A small network was shown many inputs. Here are its activations along a few directions, one row for each input.
In each table, some parts of the input vary, and every possible input appears once, in random order.
Descriptions start from the smaller parts, as in this example, which fits no table here: one of 2 separate values, together with either a single point or one of 9 places around a ring or (one of 4 places along a line, together with one of 5 places around a ring).
Shared parts are said once, and a part with two or three values counts as separate values.

Other details of the inputs shift rows strongly along three fixed directions, in all tables alike. That doesn't count.

Table:
row 1: [  0   7 -19 -17  13 -11  13  20   8   1   0  10]
row 2: [ -1  19 -16 -23  -7   3  14  16   5  -3   0   5]
row 3: [-24  15  -9 -29   4   1   6   7  17   5  14   7]
row 4: [ -5   2 -15 -25   8  -5  10  21  14  -5  11  11]
row 5: [ 20  24 -30 -14  -8 -17  30  37  -1  -8 -23   9]
row 6: [-12  -9  -1   7   4  -6  -7   2  -2  -7   8  -3]
row 7: [-10  30 -17 -35   9  -6  13  15   9   1  19  14]
row 8: [  3  17  -5  -9   8 -11  12 -37  40  22 -32  31]
row 9: [ 20  -6   3   1  -4  -8   4 -33  44  15 -31  27]
row 10: [-39   0  -1 -22  11   6 -23 -21  20  17  25  14]
row 11: [-18  -7  11  -2  11   4 -33 -27  -2  13  29   6]
row 12: [-23   4  -6 -10  10  -9 -10  -8  11  11   8  12]
row 13: [ -9  -1  -7   1   1  -4 -13  -3  -5  -9  14   4]
row 14: [ 20 -12  27  25  -3   3   4  -4 -11   5 -13 -21]
row 15: [ 31 -11  -9  16 -16   7  12  22 -20  -9 -28 -14]
row 16: [ 35  11   2   4   4  -5  29 -11  24  11 -43  10]
row 17: [  9   4  -7  11  -2  -1  24  31 -19 -13 -19 -18]
row 18: [  4  13 -24 -19  -4   5  17  22  -1  -7  -6   6]
row 19: [  8 -14  -5   6  -9   4  -6  12  -9 -13   5  -2]
row 20: [ 15  -4  -3  10   4   7   4  10 -20  -6  -4  -8]
row 21: [-25   5 -14 -21   4   8   8  36 -11 -12  20 -13]
row 22: [ -9 -12  12 -10   8   3 -12  -8   9   7  19   3]
row 23: [-30   0  12  -5   7  -8 -21 -22  16   7  25   8]
row 24: [ -2  -8  15  16  -8  -2 -19 -15  -7  -3  11  -6]
row 25: [ 17   8 -12  10  -7   1  22  26 -18 -25 -12 -12]
row 26: [ 18 -20  26  43  -8   7   1 -10 -16 -10 -20 -27]
row 27: [-16  15 -15 -19   4 -15   9  19   8   3   4   8]
row 28: [-20 -23   9  14  -8  16 -34   3 -32  -3  30 -21]
row 29: [ 23  10  -3 -18  -2  -7   5 -35  44  18 -19  37]
row 30: [ -5 -14  28  15   1   5 -34 -25 -13  13  22  -9]
row 31: [-10   7   3   1  -1  -5   8  13  -7  -1   0 -11]
row 32: [ 39  14   3  13 -16 -10  25 -15  17  -1 -41   9]
row 33: [  2  23 -13 -11  -6  -7  18  20  -7  -6  -4   1]
row 34: [ 11 -34  21  27  -7   7 -14  -3 -12  -4  -1 -18]
row 35: [ 0  9 -8  1  1  0  2 -8 -3  2 -9  7]
row 36: [ -6  -6 -16   7  -4  -1  -2  41 -41 -19  11 -19]
row 37: [ 30  -5  15  28  -8   0  -1 -48  15   7 -37  10]
row 38: [-19  32 -24 -29   8  -3  12  12   6  -3  11  15]
row 39: [-15  -4  -7 -10   0   0  -7   1  10   8   5   6]
row 40: [ 26 -10 -13   4 -11   1  13  33 -15 -20  -9  -7]
row 41: [  5 -27  22  29  -7  17 -12  -7 -19   2  -9 -26]
row 42: [ 26 -13  21  35  -4  -2   3 -44  18   9 -41   3]
row 43: [ 22 -10   2   0  -5   5   4  15 -12  -8   1  -6]
row 44: [-33  13   2 -26   4  12 -21 -26  15  14  29  13]
row 45: [ -9   3  13   1   9  11 -15 -16  -8   5  21  -3]
row 46: [ -4 -15   7  11   4   0  -5  36 -32 -10  20 -28]
row 47: [-19  -6  24  13   0   1 -14 -17  -2  -1  17 -12]
row 48: [-22 -12  19   6  18   9 -23 -26  -3  11  22  -4]
Each input here is: one of 2 separate values, together with either one of 4 places along a line or one of 5 places along a line or (one of 3 separate values, together with one of 5 places around a ring).
Q: Changing only the choice among 2 separate values turns row 30 into row 46. The same change can be made to row 32. Which row results?
A: row 47
Q: Changing only the choice among 2 separate values turns row 1 into row 11. The same change can be made to row 21. Which row results?
A: row 44
Q: Which other rows does row 3 become when the choice among 2 separate values takes its other values? List them by row number.
A: row 2
Q: Which other rows does row 25 become when the choice among 2 separate values takes its other values? List them by row number.
A: row 26
Q: Which other rows does row 8 become when the choice among 3 separate values takes its other values? List them by row number.
A: row 42, row 48

Table:
row 49: [-18 -23  15  26   7   5 -21 -24   7  -2   2  -7]
row 50: [ -3 -19  27  13   6   6 -15 -16  14  -2  18 -10]
row 51: [ 13 -14  16  24  16  -4 -11 -32  12  20 -19   2]
row 52: [  4 -13  25   0  -9  15 -19 -19  -4   8  17  -8]
row 53: [  4  13  14  28 -10  10  -6 -43   4  12 -19  -2]
row 54: [ 14   9   3 -28  -3  -2  12  -6  29  10 -11  20]
row 55: [ 10  21   5   5 -10  -2  15 -25  11  11 -26   9]
row 56: [ 11  -2  -8  14 -15 -13  -5  26 -29 -19   5 -14]
row 57: [-25   8 -20 -35  20  -6   3  20   4  11  25  13]
row 58: [ -7 -11   6  22  -6  15 -27 -33  -6  -4   7  -2]
row 59: [ 13  -9  -7   5  -2   8   1  29 -36  -1   2 -12]
row 60: [ 13 -10  20  20  11  -3   1 -29  20  -2 -12   2]
row 61: [ -7  20 -16  -6  -3 -12 -16  -5   5   2  15  10]
row 62: [-15  11  -2 -25  12  -4   3  -3   1  -4   9  12]
row 63: [ 11 -13   0  26   2  13 -17   9 -44  -9  10 -24]
row 64: [  9  19 -14  -8  -9 -22  -1 -12  18   9 -12  23]
row 65: [ 17  -3  30  24 -11   0  10   5 -25  -1 -18 -23]
row 66: [ 13  27 -14 -18   7   0  11 -17  15   1  -9  17]
row 67: [ 13 -13  18  16   4  -3 -13 -32  -1  17 -21  11]
row 68: [ 28  -2  19   6 -11  16  -9 -30  11  12  -6  -2]
row 69: [-20  -2  27  24   8   4 -11 -22   1   9   3 -19]
row 70: [ -1   6  11   9  -6   0  13  24 -27 -11  -4 -20]
row 71: [-31   2   2 -20  12  -1 -10   1  -5 -17  37  11]
row 72: [ 26  11 -21   9  -2 -29  26  33  12  -6 -33   0]
row 73: [-14  -5  -6  -3  -9  14 -23 -14   6  -4  20   0]
row 74: [-10   9 -17 -20  -8  14 -11   0  15   7  10   6]
row 75: [ -4 -12   6  -2 -13   2  -8 -18  20   3 -10  15]
row 76: [ 12   3   5  19  -8  -6  29  13 -10  -5 -28 -17]
row 77: [ -8   9 -14 -16  11  -2  -7  -7  -4   7  11  17]
row 78: [ 24  -6  15  -7  -5  -2  12 -19  29  16 -18   7]
row 79: [-22   2   0 -25   1   7 -13   3   0 -12  44   7]
row 80: [-29  32   0 -21   8   7  -8   6 -11  -1  40  -5]
row 81: [  6  15  -7 -10  -7 -28   0 -11  23   5 -13  25]
row 82: [ -3 -21  -9  17  -4   0   8  22 -19 -22  -5 -15]
row 83: [  5 -12   3   8   7  -1  14  20 -25 -16   0 -22]
row 84: [ -5  -2  23  28  -5  -1   3 -37   9  14 -23  -2]
row 85: [-45  20  -6 -10   1   6  -7  -1 -12  -3  30   3]
row 86: [-39  19   8 -16  21  -3  -2  15   2   2  37 -12]
row 87: [-31  21  -4  -2  13  -4   8  -1  17   3   3   3]
row 88: [ -8   4   1 -23  13   2   4  10  25   5  18   1]
row 89: [-27   9   0 -28  10  11 -11   2 -11   2  36   2]
row 90: [  3  16  -5   4   6  -7  31  38  -6 -11 -10 -20]
row 91: [ -7 -11 -12  14   9   2   7  31 -15 -14 -10 -23]
row 92: [ -5  23 -17 -10  -4 -14 -16  -5   8  -3  17  13]
row 93: [ 16  25  -7 -18   4   7  10 -17  19  13  -9  16]
row 94: [  6 -33  11  27   3   5 -11  27 -20 -13  15 -26]
row 95: [ 19 -18  32  12 -11   3  -8 -32  14   3 -10   7]
row 96: [ 37  -7 -18  -2  -6 -14  31  31  10  -8 -27   9]
row 97: [ -6 -16  28   5   7   8 -11 -24  -4  14   8 -12]
row 98: [-14   9  -1 -20  20   1   7   6  15   7  13   2]
row 99: [ 13 -16  15   9 -20  13 -16 -31  13  18 -20   1]
row 100: [-12   4   4  16  -8   2  12  23 -28 -15  -9 -14]
row 101: [  2  15  -8 -11  -6 -27   1  -8  20   8 -15  26]
row 102: [ 12 -10  26  21  13   0  -4 -35  14  10 -17  -6]
row 103: [-33   6 -24 -36  10   1   1  27  25   3  23   4]
row 104: [-13 -14   9  14  -6  11 -25 -31 -13   7  -1  -6]
row 105: [ 18  17 -23 -39   0 -12  22  12  34  16 -18  37]
row 106: [-32   1  -8 -19  28   2 -13  19  -1  10  34   0]
row 107: [  3  -2 -19  12  -6  13   0  20 -30 -17  -5 -21]
row 108: [  3  -5  18  18   2  13 -21 -36  -6  -8  17  -3]
row 109: [-21  -2 -11 -23   3   3 -18  10  -4  -4  43  13]
row 110: [ -7  -2  -7 -19  14  -2  -4  15  20  13  15   7]
row 111: [  6 -19  -8   9 -21  11  -1  22 -19 -19   0 -14]
row 112: [-23 -30  30  26  -3  14 -39 -38 -21   8   3 -15]
row 113: [-10  -1  35  30  -5  19 -32 -40 -21  10  19 -26]
row 114: [  0 -21  -7   0 -11   6   7  35 -12  -8  -3 -23]
row 115: [  3  37 -14 -26   5 -19  39  -1  35  11 -23  21]
row 116: [  8 -18  -4  23  12  -4   3  26 -18 -17   3 -13]
row 117: [ 17  -8 -17  -8  -6  -6  16  44 -11 -18  -3   4]
row 118: [-35   5  -9 -15   6 -22 -17  12   0  -6  39   3]
row 119: [  0 -27  -4  12 -13   4   4  26 -11 -17  -1 -18]
row 120: [  2 -11 -13  13 -11   6   2  18 -25 -24  -4  -9]
row 121: [ 23  13 -14 -18  -3   4  -1  -9  22  18  -6  20]
row 122: [-43   1 -10 -27   6   8 -13  13  -8   4  24   3]
row 123: [ 12  15  17   1  -1 -11  21 -19  19  17 -22   3]
row 124: [  5  -7  -5  20   0 -20  -1  33 -14 -17   3 -22]
row 125: [ 12 -18   5   4  -5   0  14  27 -11 -22   8 -17]
row 126: [  7  -8  11  10 -11  12 -12 -31   5  20 -25   4]
row 127: [ 35  14 -18  -7  -4  -5  37  22  -9 -15 -30   3]
row 128: [ 44   2 -20  -8 -14  -3  26  31  -1   2 -27   7]
row 129: [ 25   2 -15  11 -13  13  12  13 -12   0 -31 -11]
row 130: [-28 -12   3   1   0   3 -18 -15  -1  -7  11   9]
row 131: [-26  -1   1  -7  13  18 -36  -5 -23  11  45  -6]
row 132: [  8   8  -5 -19   6  -6   6  -7  15  22 -17  27]
row 133: [ -4   4 -11 -16   2  -4  13 -10  25  19 -23  14]
row 134: [ 35 -11  11  21 -15  14   0   2 -13 -17  -4 -17]
row 135: [  9  12   3 -21   4  -2  14 -11  18  13 -15  19]
row 136: [-13  17 -32 -34   7   2  -6  20   9  -8  38  20]
row 137: [ -7  26  -2 -14  -1 -10  20 -10  18   7 -19  16]
row 138: [-25   3 -14 -17  12  -1 -17   2 -10  -8  39  18]
row 139: [  9   8  27  17 -11   4  -4 -39   2  16 -16  -2]
row 140: [  2  38 -12  -9  -3   0  16 -15  16   6 -13  12]
row 141: [  8  -9  15  21  -8 -21 -12 -25  10  13 -15   1]
row 142: [ 24  -8   0  11   0  -7  28  15  -7 -21 -17  -4]
row 143: [-21 -19  11  11   4   4 -17 -22  -6   5  -1  -9]
row 144: [  6  35   0 -21  -2  -8  19  -9  15  11 -11  15]
row 145: [-11 -24  18   3 -13  13 -24 -14   0  11   2  -7]
row 146: [ 28 -10  -8  13  -2  -9  16  20 -14 -15 -23   7]
row 147: [  5 -15  -7  10   9  -5   7  28 -30  -8   0 -14]
row 148: [  8 -19  -7  15   6  -7   8  27 -25 -19   4  -9]
row 149: [ 19 -17  -8  16  -8  -1  16  23  12 -13 -27 -11]
row 150: [ 21   9 -31   2   3   0  14  33 -19 -23   0   5]
row 151: [ 12 -22   1   4  -2   2   3  34 -18  -1   4 -15]
row 152: [  6  -1  -2   3   5   1   8 -12  28  20 -33   5]
row 153: [ -6  10  -5 -15   5  -1   1 -11   5 -11  18  17]
Q: What is each input in this table made of?
A: one of 5 places along a line, together with either one of 2 separate values or one of 4 places along a line or (one of 3 separate values, together with one of 5 places around a ring)
Q: Changing only the place on the line of 5 turns row 135 into row 98. The same change can be made to row 122. Which row results?
A: row 152
Q: Changing only the place on the line of 5 turns row 141 into row 72. The same change can be made to row 78. Which row results?
A: row 88
Q: Changing only the place on the line of 5 turns row 67 into row 63. The same change can be made to row 130. Which row results?
A: row 58
Q: Which other rows does row 108 become when the choice among 3 separate values takes its other values? List them by row number.
A: row 58, row 150
Q: Which other rows does row 51 become when the place on the ring of 5 takes its other values? List them by row number.
A: row 94, row 106, row 110, row 116
Q: Which other rows does row 149 become when the place on the line of 5 takes its other values? List them by row number.
A: row 73, row 75, row 111, row 119
Q: Which other rows does row 100 become when the place on the line of 4 takes its other values? List them by row number.
A: row 65, row 70, row 137
Q: Which other rows does row 90 become when the place on the line of 5 takes its other values? List them by row number.
A: row 70, row 113, row 115, row 139
Q: Which other rows does row 126 become when the choice among 3 separate values takes its other values? List them by row number.
A: row 59, row 89
Q: Which other rows does row 140 become when the place on the line of 4 takes its other values? List them by row number.
A: row 53, row 80, row 113
